Each row below holds a small network's activations on one input, seen along a few directions.
Each table varies a few parts of the input and shows all the possible inputs, shuffled.
A made-up example of a description, with smaller parts first: line(6) and (point or line(11) or (values(2) and ring(8))).
Shared parts are said once, and a part with two or three values counts as separate values.

Other details of the inputs vary at random and push rows far along two fixed directions, the same in every table; ignore that.

A family of inputs:
r1: [-4  5 -6 10  3  0  1 -2  1 -3 -4  9  7]
r2: [ 18  -7  12  -7  -1  -2 -12   4 -12 -12   4  -3 -15]
r3: [-6  5 -4  8  9  7  3  2 -3  3  3  4  6]
r4: [  3  -2  -1  -6   5 -19  15   2  42   9  13 -19 -15]
r5: [ 16 -10   5  -3  -6   0 -14   7  -9 -14  -4  -2 -15]
r6: [ 16  -5  10 -10  -8   7 -10   7  -9 -12  -1  -3 -15]
r7: [-4  3  4  3  2 -4  2 -7 -4  8  2  7 12]
r8: [-5  0 -6  7  2 -1  3 -4 -1  0 -6  9  9]
r9: [-4  4  1  4  6 -3  6 -7 -4  2  3  8  9]
r10: [  4 -10   2 -16  -7  -1 -10   6 -14 -13  -2  -6 -13]
r11: [  6  -6   2 -14  -5   0 -12   8 -12 -17  -1  -6 -15]
r12: [-5 11 -7  9 -1  4 -4 -8 -2 -1 -2 -1  5]
r13: [  1   0  -3  -8  -2 -10  17   5  44   9   8 -19 -15]
r14: [ 2 -9  0 -3 -5 -8 -2  3  7  3 -5 -2 -1]
r15: [-7  1 -4  5  7  6  6  0 -5  6  1  4  8]
r16: [-7  0 -1  5  3  4  1  1 -5 12  0  3 12]
r17: [-6  4  3  2 -4  5  3 -4 -1  7 -4  7 12]
r18: [-12   4  -4   2  -4   0  -2  -6  -4   5  -4   2  11]
r19: [-5  5  0  2 -1  6  7 -4 -1  1 -3  8  9]
r20: [-2  6 -3 12  7  9  0 -1 -3  6  2  1  5]
Description of these inputs: line(4) and values(5).
The inputs of r3 and r20 match in every part but the line(4) part. If r11 is changed in the same way as r3 into r20, which row does it become?
Answer: r12
A walk changes only the line(4) part. It starts at r17 and steps to r19. List the rest of the walk in order.
Answer: r13, r6
Change only the values(5) part in r14. List by row number the other rows that result.
Answer: r7, r16, r17, r18

A family of inputs:
r21: [-20  14  -4   8   0   5   7  -9  -3  10  -4  16  29]
r22: [  7   1   4  -6   0   4   2   4   5   1   5 -12 -11]
r23: [ -1  -4   2 -14 -11 -10  -1  -4   6  -3  -3  -7  -5]
r24: [  2  -8  -3  -1  -1  -3  -7   7   4   3   3 -12  -9]
r25: [  1  -9   1  -2   4  -8  -5   7   4   3   2  -8 -10]
r26: [ 6 -5  3 -8  2 -9  3  8  7 -4  5 -1 -5]
r27: [ 4  2  0 -7 -2  2  0 10  9 -4  1 -8 -9]
r28: [10 -6  7 -7  5 -7  7  2  3  2  9 -5 -7]
r29: [  7   0   0  -2  -7  -7  -7  -2   8  -5   2  -9 -10]
r30: [-16   8  -6  13  -3   5   8 -12  -3  13 -10  16  27]
r31: [ 10 -12   1  -3   0  -8   5   5   7  -1  -2  -1  -6]
r32: [ -1  -1  -3  10   3 -10  12  -3  31  14  -1  -4   0]
r33: [  8  -5  -2  -2  -5   2   1   7   9  -1  -5  -8 -10]
r34: [  9  -4  11  -4   4  -4   1   2   5   4   7  -5 -10]
r35: [ -7  11  -8  23   2   9   2 -11   0  10  -6  13  21]
r36: [-14   1 -14   3   7  -4  14   0  26  12   6 -12  -3]
r37: [ 11  -4  14  -8   1  21 -16   3 -51 -21  -1  16  -4]
r38: [-16  14   0   9   3   7  10 -15  -7  16   0  12  26]
r39: [  6  -2   4  -3  -2 -11  -4  -3   9  -6   0  -5 -11]
r40: [ 6 -2  3 -4 -3 -2 -4  8  9 -1  5 -6 -7]
r41: [  4   4  -3  -5  -6  -3  -3   0   8  -8  -2 -11 -12]
r42: [  0  -4  -6  -4   0   1  -3   9   4   0   0 -14 -11]
r43: [ 13  -4   9  -6  -4   4 -21  -2 -48 -29  -7  19   0]
r44: [  1  -2   1  -9   0   1   3   8   9  -6   5  -3 -10]
r45: [  5  -9  -1  -5  -2   2   5   5   9  -3  -2  -3 -11]
r46: [-12  16  -1  17   9   4   3  -7  -1   6  -1  18  22]
r47: [-16  19 -11  15   4   6   7 -18  -2  -2  -2  13  17]
r48: [ -7  17  -2  19   7  10   4 -13  -5  13   4   9  21]
r49: [  8 -12   6  -5   2   8 -21   8 -54 -21  -6  16   1]
r50: [ -6 -12  -1 -13  -6  -6  -1   6   2   6  -1 -10  -4]
The inputs of r29 and r40 match in every part but one. If r41 is changed in the same way as r29 into r40, which row does it become?
Answer: r27
What do these inputs look like to the network?
Answer: values(5) and (point or ring(5))
Which other rows agree with r24 in the values(5) part? List them by row number.
Answer: r25, r36, r42, r49, r50
Which other rows agree with r33 in the values(5) part? List them by row number.
Answer: r30, r31, r32, r35, r45
